A small network was shown many inputs. Here are its activations along a few directions, one row for each input.
Each table varies a few parts of the input and shows all the possible inputs, shuffled.
A made-up example of a description, with smaller parts first: one of 3 separate values, together with either a single point or one of 11 places around a ring or (one of 4 places along a line, together with one of 8 places around a ring).
Shared parts are said once, and a part with two or three values counts as separate values.

Other details of the inputs vary at random and push rows far along three fixed directions, the same in every table; ignore that.

Rows:
R1: [-3.61 -2.42  1.27 -0.02 -1.74  0.17  2.81  1.25  2.03  3.59  0.41 -3.23
 -3.64]
R2: [ 1.64 -4.70 -2.08 -1.50  1.49 -3.70 -3.39  2.96  1.34 -0.08 -2.77  2.02
  4.36]
R3: [ 2.34 -2.54 -1.45 -0.02  2.46 -1.55 -3.01  3.43  0.68  0.66 -4.25  1.35
  4.97]
R4: [ 2.75 -7.15 -2.07 -2.18  1.16 -3.55 -2.92  4.08  2.69  1.64 -2.55  2.99
  2.74]
R5: [-1.65 -3.33  0.00 -1.86 -1.43 -0.49  0.90  0.03  3.01  3.51 -0.04 -1.34
 -5.12]
R6: [-2.28 -2.92  1.38 -0.67 -1.60 -0.21  3.03  1.75  2.87  4.84  1.42 -2.68
 -3.79]
R7: [ 8.37 -0.91  0.09  3.22 -4.13  3.02  3.27 -2.01 -2.30  1.56  3.99  5.26
 -6.39]
R8: [ 3.24  1.47  0.31  3.72 -4.07  2.65  3.82 -2.97 -4.16 -3.26  5.21  4.11
 -3.76]
R9: [ 1.29 -4.67 -2.14 -1.50  1.49 -3.39 -3.55  2.74  1.32 -0.43 -2.97  2.05
  4.29]
R10: [-1.15 -0.60  0.52 -0.24 -0.07  1.80  1.08  0.51  1.62  3.35 -1.69 -1.96
 -3.80]
R11: [-4.50  0.85  1.28 -0.67 -0.29  0.29  2.20  0.33  1.46  2.07  1.19 -3.45
 -1.62]
R12: [ 5.43  6.08 -1.66  2.71  1.69  1.91 -2.31 -2.68 -5.56 -6.87  1.16  6.19
  6.02]
R13: [-2.16  3.39 -1.64 -1.51  4.14 -3.13 -5.09 -0.49 -0.91 -4.20 -2.25 -0.13
  8.71]
R14: [-3.17 -2.09  1.24 -0.65 -1.33  0.33  2.77  1.46  2.47  3.86  1.12 -2.79
 -3.36]
R15: [-2.82 -3.20  1.31 -0.02 -2.18 -0.17  3.23  1.71  2.64  4.64  0.84 -3.31
 -4.15]
R16: [-5.12  8.20  0.88 -0.30  2.70  1.97 -0.42 -3.09 -1.11 -1.01 -1.01 -4.41
  1.09]
R17: [ 9.30 -6.86  3.09  1.97 -6.50  2.47  5.07  0.43 -0.84  0.32  5.76  4.19
 -8.13]
R18: [-3.63  5.71  0.96  0.30  1.44  1.16 -0.06 -2.26 -0.41  0.99 -1.31 -4.52
 -0.24]
R19: [-5.20  4.97  0.29 -1.81  1.30 -0.15 -0.65 -3.19  0.29 -0.94  0.47 -3.40
 -0.44]
R20: [-2.66 -3.27  1.18 -0.68 -1.62  0.11  3.09  1.97  2.70  4.29  0.95 -2.45
 -4.04]
R21: [-3.09 -2.16  1.36 -0.09 -1.67 -0.33  2.91  1.24  2.06  4.03  0.92 -3.39
 -3.33]
R22: [-5.79  8.08  0.90  0.36  2.22  2.06 -0.59 -3.28 -1.45 -1.35 -1.80 -4.87
  0.86]
R23: [-6.50  3.82  1.05 -0.45  0.91  1.25  1.58 -0.87 -0.02 -1.00  0.51 -3.80
 -0.15]
R24: [ 0.79 -4.32 -0.78 -0.29  1.37 -3.17 -1.44  4.43  1.40  0.73 -1.53  1.08
  5.52]
R25: [-1.53 -3.53 -0.16 -1.78 -1.48 -0.39  1.12  0.28  2.87  3.16 -0.18 -1.19
 -5.35]
R26: [-0.09 -3.71 -1.00 -0.29  1.67 -2.73 -1.73  4.23  0.83 -0.40 -2.00  1.09
  5.92]
R27: [ 6.25  2.63  0.07  3.88 -3.38  3.03  2.43 -3.57 -3.94 -0.98  3.42  3.92
 -4.39]
R28: [-4.95  3.93  0.21 -1.17  0.53 -0.44 -0.44 -2.96  0.32 -0.41 -0.08 -3.84
 -0.94]
R29: [ 7.53 -1.31 -0.18  3.83 -4.57  3.30  3.15 -2.03 -2.76  0.40  2.81  5.05
 -6.97]
R30: [ 3.44 -5.03 -1.47 -0.71  2.04 -1.39 -2.35  4.56  1.91  2.40 -3.98  2.17
  3.37]
R31: [ 5.57  0.30 -1.52  2.55 -0.48  0.63 -0.40 -0.05 -4.35 -5.90  2.88  7.72
  4.76]
R32: [ 1.74 -4.36 -1.97 -1.54  1.61 -3.82 -3.45  2.71  1.37  0.00 -2.49  1.93
  4.55]
R33: [-0.06 -0.67 -2.04 -1.94  3.09 -2.84 -4.34  1.53  0.57 -2.35 -2.25  1.75
  6.46]
R34: [-2.20  4.72  3.36 -1.21  1.76  2.75 -0.39 -1.67  0.08 -1.66 -1.37 -5.53
 -0.76]
R35: [-5.69  7.13  0.27 -1.69  2.01 -0.10 -1.28 -4.13 -0.60 -2.27  0.69 -3.65
  1.10]
R36: [ 4.23  4.50  2.35  0.49 -2.51  2.72  0.76 -5.79 -3.98 -7.04  4.93  2.06
 -2.90]
R37: [ 5.07  7.39 -1.68  3.47  1.91  1.45 -2.82 -3.22 -6.57 -7.98  0.73  5.71
  7.33]
R38: [-4.11  5.40  0.75 -0.18  1.94  2.21 -0.08 -1.91 -0.36  0.15 -1.64 -3.52
 -0.45]
R39: [ 3.00 -8.85 -2.26 -1.53  0.14 -3.72 -2.51  4.53  2.78  1.96 -3.24  2.81
  1.67]
Description of these inputs: one of 3 separate values, together with either a single point or (one of 2 separate values, together with one of 6 places along a line).
- Changing only the choice among 3 separate values turns R11 into R19. The same change can be made to R14. Which row results? => R33
- Change only the choice among 3 separate values in R38. List by row number the other rows that result. => R5, R31
- Change only the choice among 2 separate values in R14. List by row number the other rows that result. => R15
- Change only the choice among 2 separate values in R19. List by row number the other rows that result. => R32
- A walk changes only the place on the line of 6. It starts at R18 and steps to R27. List the rest of the walk in order. => R37, R3, R22, R29
